Each row below holds a small network's activations on one input, seen along a few directions.
In each table, some parts of the input vary, and every possible input appears once, in random order.
A made-up example of a description, with smaller parts first: values(3) and (point or line(9) or (line(6) and ring(8))).
Shared parts are said once, and a part with two or three values counts as separate values.

Other details of the inputs vary at random and push rows far along two fixed directions, the same in every table; ignore that.
To show where, the next rows are all for the same input, with only those details redrawn:
[ -3  -5  -1   1  -1   8  26  25  -1 -15  29   9   9   6 -30]
[ -3  -5  -1   0   0   9  25  23  -1 -13  27   9   7   5 -26]
[ -9   9  10  -4 -19  -2   3   5 -20  -8  18   0 -13  -8   7]
[ -8  10  11  -4 -20  -4   3   6 -20  -9  18  -1 -13  -7   7]
[-13 -15   0  -5  -5  13   4 -17  -9  34 -15   8  -6 -29  33]
[ -3  -2   0   1  -1   7  28  28  -4 -21  32   8   9   8 -35]
[-10 -16  -3  -3  -3  15   5 -16  -4  34 -15   8  -2 -28  29]

Rows:
row 1: [ 15  -8   5  -5 -13  16   1 -18  22  53  11   3   5 -11  29]
row 2: [-23   9  14 -14  -9  -2  -5   1 -27   6   4   1 -13  -5  17]
row 3: [ 10  11  -3   2 -14 -11 -19  -5  -7  -8  -1  -7  -6  17  14]
row 4: [-17 -28 -15  -5  23  29  20  13  13  29 -15  12  20  -5 -14]
row 5: [  5  22  13  -6   9 -24 -26  -9 -15 -15  -8  -4 -10   5   3]
row 6: [  0  -8   5  -8   8   3  -8 -27   2  29 -13   7  -7 -27  22]
row 7: [ 12 -23 -30   9  17  17   4   4  27  16 -20   4  23  13 -11]
row 8: [-16  13   9 -10 -24   0 -10  15 -14  -6  13 -15 -16   4   3]
row 9: [ -3   8  -1  13 -40  -4  -8   6   5 -15   1 -28 -18   4  11]
row 10: [  0  10  15  -4 -18  -7 -17  -9  15  -3  10 -24 -21  -9  -1]
row 11: [ -5 -22  -5 -10  36  16  12  -1  18  28  -5  18  20  -2 -21]
row 12: [ -5   6   5 -11  18  -2   3  21  10 -16  17   0   8  18 -42]
row 13: [ -9  -5   0  -5   0  14  23  32   2 -12  34   5  10  20 -39]
row 14: [ 12  10  -3  13 -28 -12 -19  -6  13 -14  -6 -27 -14   6  11]
row 15: [ 11  17   2  -5  -7 -14 -29  -3   2 -12   2 -16  -9  13   3]
row 16: [ -5 -27 -20  12  28  16  29   3   1   8 -28  23  23 -11  -6]
row 17: [  5  18   0   1  -6 -18 -19  -1 -17 -17  -5  -3  -3  20  12]
row 18: [ 20 -21 -18   6  32   8  10  -5  28  13  -8  15  22   1 -16]
row 19: [ -4  -8  -2   1   1  10  25  18   0  -7  22  11   7   0 -22]
row 20: [-14  14   0   2 -12  -7 -10   8 -24 -21 -14  -8  -8   7  10]
row 21: [  2  16   3   2   1 -19 -17  -6 -21 -19 -17  -2  -6   8  12]
row 22: [  2   5   8  -6  22  -6  15  13   2 -20  23  12  10   7 -38]
row 23: [ -3  14  18 -15  -6  -7 -17  -5  -6   0  19  -5 -15   3  -3]
row 24: [-15 -31 -10   2  34  23  35  -1   2  22 -22  25  21 -26  -7]
row 25: [-10 -23  -8  -8  40  17   7  -5  17  26 -26  13  18 -13 -19]
row 26: [-12  12  -3   0 -15  -5 -12   7 -19 -10 -11  -9  -7  11  18]
row 27: [ 14   6   7 -14  17  10  17  20   1   9  33  23  28  23 -23]
row 28: [ -6 -18   0   8 -14  13  12 -17  12  28 -11  -3  -9 -36  23]
row 29: [ -5  13  13 -14  -9  -6 -23  -8  -3   5   3 -13 -17  -6   6]
row 30: [ 16  15  -3   9 -15 -18 -15 -10 -14 -20  -3  -4  -8   7  19]
row 31: [ 23  -1  -4  12   5  -5   5   9  37 -22  23 -11   7  20 -42]
row 32: [  3  17  -4   2  -8 -15 -21   1 -10 -18 -13 -11  -4  18  11]
row 33: [ -1 -10 -15   5  12   2 -17 -20  -2  19 -47   1   4  -9  26]
row 34: [  6  22   5  -7   1 -19 -30  -3  -6 -16  -4 -11  -6  14   2]
row 35: [  5 -10 -12  19 -15   9  25  25  23 -22  24  -8   8  23 -32]
row 36: [ -7 -17 -14   2  -7  16  -3 -11  -2  33 -21   3   2  -5  30]
row 37: [ 18   6  -3   4  28 -13   8  13   6 -30  13  11  17  19 -35]
row 38: [-10  -2   2  -1  10   4  27  23  -8 -15  19  14  10   4 -25]
row 39: [-11 -21   0   2 -14  19   6 -16  16  38  -9  -7 -10 -26  22]
row 40: [  9  17   1   9   1 -21  -7  -6 -22 -30 -14   1  -3   0   8]
row 41: [ 15  21  17 -18 -20  -1 -12  -3  -9  21  36   5  -3  16  25]
row 42: [ 10 -12 -12  25 -12   7  32  16  20 -24  15  -2   8   5 -23]
row 43: [  2  18   7  -5   8 -19 -28  -8 -10 -17 -16  -9  -9   4   3]
row 44: [ 15   9  -1  15 -27 -13 -15 -12  13 -12   1 -23 -15   7  13]
row 45: [  0 -16   6  -3  -1  10  -8 -28  25  38 -10  -8  -9 -27  16]
row 46: [ 16   3  -3   7  35 -12  11   7   4 -32   2  13  17   8 -37]
row 47: [ 23  17  10  12 -17 -24 -14 -17  10 -22   9 -17 -18  -7   4]
row 48: [ 15  13   4   5 -16 -15 -23  -9  19 -14   3 -26 -16   4  -1]
row 49: [-17 -14  -7   1   6   9  -3 -17 -16  29 -42   8  -1 -17  38]
row 50: [ 12  14   7  -6  -4 -15 -27 -11  -3  -3   4  -8 -10  10   9]
row 51: [  7  12  19   1 -16 -13  -5 -14   7 -11  17 -14 -20 -19  -1]
row 52: [  5   1   8 -17   4   9  -4 -14  -3  50   2  17  11  -3  34]
row 53: [  2  -9  -3  -7  22  -1 -23 -30   3  37 -33   8   3 -11  30]
row 54: [ -6  10  -5   2 -25  -1 -12   8 -12 -10  -1 -14  -9  13  15]
row 55: [ -6  -3 -11   4   7   5  20  30  -4 -19  12  10  18  30 -27]
row 56: [  4 -29 -27  12  12  23  27   7  14  16 -12  16  22   1  -4]
row 57: [-11   6  10   1 -32   0  -3   6   4  -7  13 -23 -22  -7   3]
row 58: [ -5  15  21  -9  10 -17  -7 -10 -21 -15   1   4 -12 -18   0]
row 59: [  0  -1 -12  10   7   1  27  27  -9 -30  12  13  17  20 -24]
row 60: [ -8 -23  -3  -8  45  15  15  -3  15  20 -13  20  20  -9 -27]
row 61: [-24  11  12 -10  -7  -3  -7   7 -24  -9  -5  -6 -14  -6   6]
row 62: [-22  13  18 -11  -5  -5  -2   6 -30 -10   5   1 -12  -6   4]
row 63: [ 20  10  -1  19 -24 -16  -5 -11   6 -22   0 -16 -12  -3  11]
row 64: [ 11 -24 -25  12  33  10  18  -5  14  14 -28  21  28   0  -3]
Changing only one part turns row 3 into row 21. The same change can be made to row 15. Which row results? -> row 43
What is each input in this table made of? -> line(4) and (point or (values(3) and ring(5)))
Which other rows does row 49 become when the values(3) part takes its other values? List them by row number. -> row 16, row 20
Which other rows does row 35 become when the ring(5) part takes its other values? List them by row number. -> row 31, row 39, row 44, row 45
Which other rows does row 53 become when the line(4) part takes its other values? List them by row number. -> row 5, row 31, row 50

Rows:
row 65: [ 14  -3 -10   7  11   0   6  13  18 -15   8   0  14  21 -27]
row 66: [ -6  -8  -3   1   0  12  23  21   3  -6  18   7  10   8 -22]
row 67: [ -1  16   8   2 -23 -12 -13  -4 -13 -11   2 -12 -16   1  18]
row 68: [ -5  13  10  -1 -20  -9 -10  -4 -15  -8   5  -9 -17  -7  15]
row 69: [-8  2  9 -6 -3  2  7  7 -5 -2 14  2 -3 -4 -7]
row 70: [  3  -5  -2   1  11   6  16  16  11 -10  16   6  12   8 -31]
row 71: [ -6 -19 -10  -1  16   8 -14 -35  -2  47 -53   9   2 -28  47]
row 72: [  2  -7 -10   2  23   6  20  22   5 -16   8  14  21  17 -36]
row 73: [  3  15   9  -3 -16 -12 -16  -6 -10  -5   4  -9 -13   3  17]
row 74: [-13  10  13  -5 -20  -4  -4  -2 -20  -2   8  -6 -18 -12  17]
row 75: [  0 -41 -25   9  28  28  23  -9  30  39 -29  15  23 -15  -3]
row 76: [  5  16   3   5 -20 -15 -19  -7  -7 -15  -5 -16 -15   4  16]
row 77: [ -1 -19 -12   5   3   6 -15 -35  10  38 -45  -4  -5 -28  41]
row 78: [  3   6   5   0   0  -5   1   5   3 -12  10  -3  -1   5 -12]
row 79: [ 11  -4 -14   8  25  -2  10  17  13 -24  -1   6  20  23 -37]
row 80: [  0  15  13  -7 -12  -9 -14  -7 -12  -1   7  -5 -13  -3  14]
row 81: [ -7 -38 -17  -2  24  32  22  -7  20  52 -20  20  22 -17   6]
row 82: [  3  16  13  -5 -12 -13 -17  -9 -10  -5   5  -8 -13   0  13]
row 83: [  0   3   0   3 -10   1   6  11  -2 -11  11  -2   0   7  -7]
row 84: [ -8  12  16 -11 -13  -5  -8  -5 -16   4  10  -2 -14  -8  15]
row 85: [  8   7   1   4   2  -9  -6   1   8 -16   3  -7  -1   7 -13]
row 86: [  6  -5  -6   1   8   7  15  18  11  -7  17   7  15  16 -26]
row 87: [  8  16   8  -1  -9 -16 -23 -12  -4  -9  -2 -11 -13   3  12]
row 88: [-11   2   3  -6   6   2   9  11 -14  -7   6   9   4   3  -9]
What is each input in this table made of? -> line(4) and (point or ring(5))
Start at row 76 and move only the ring(5) part, one step at a time. The first step leads to row 77. Which rows follow, in order? -> row 85, row 87, row 65
List by row number the other rows that have the line(4) part in common with row 68. -> row 70, row 72, row 80, row 83, row 86
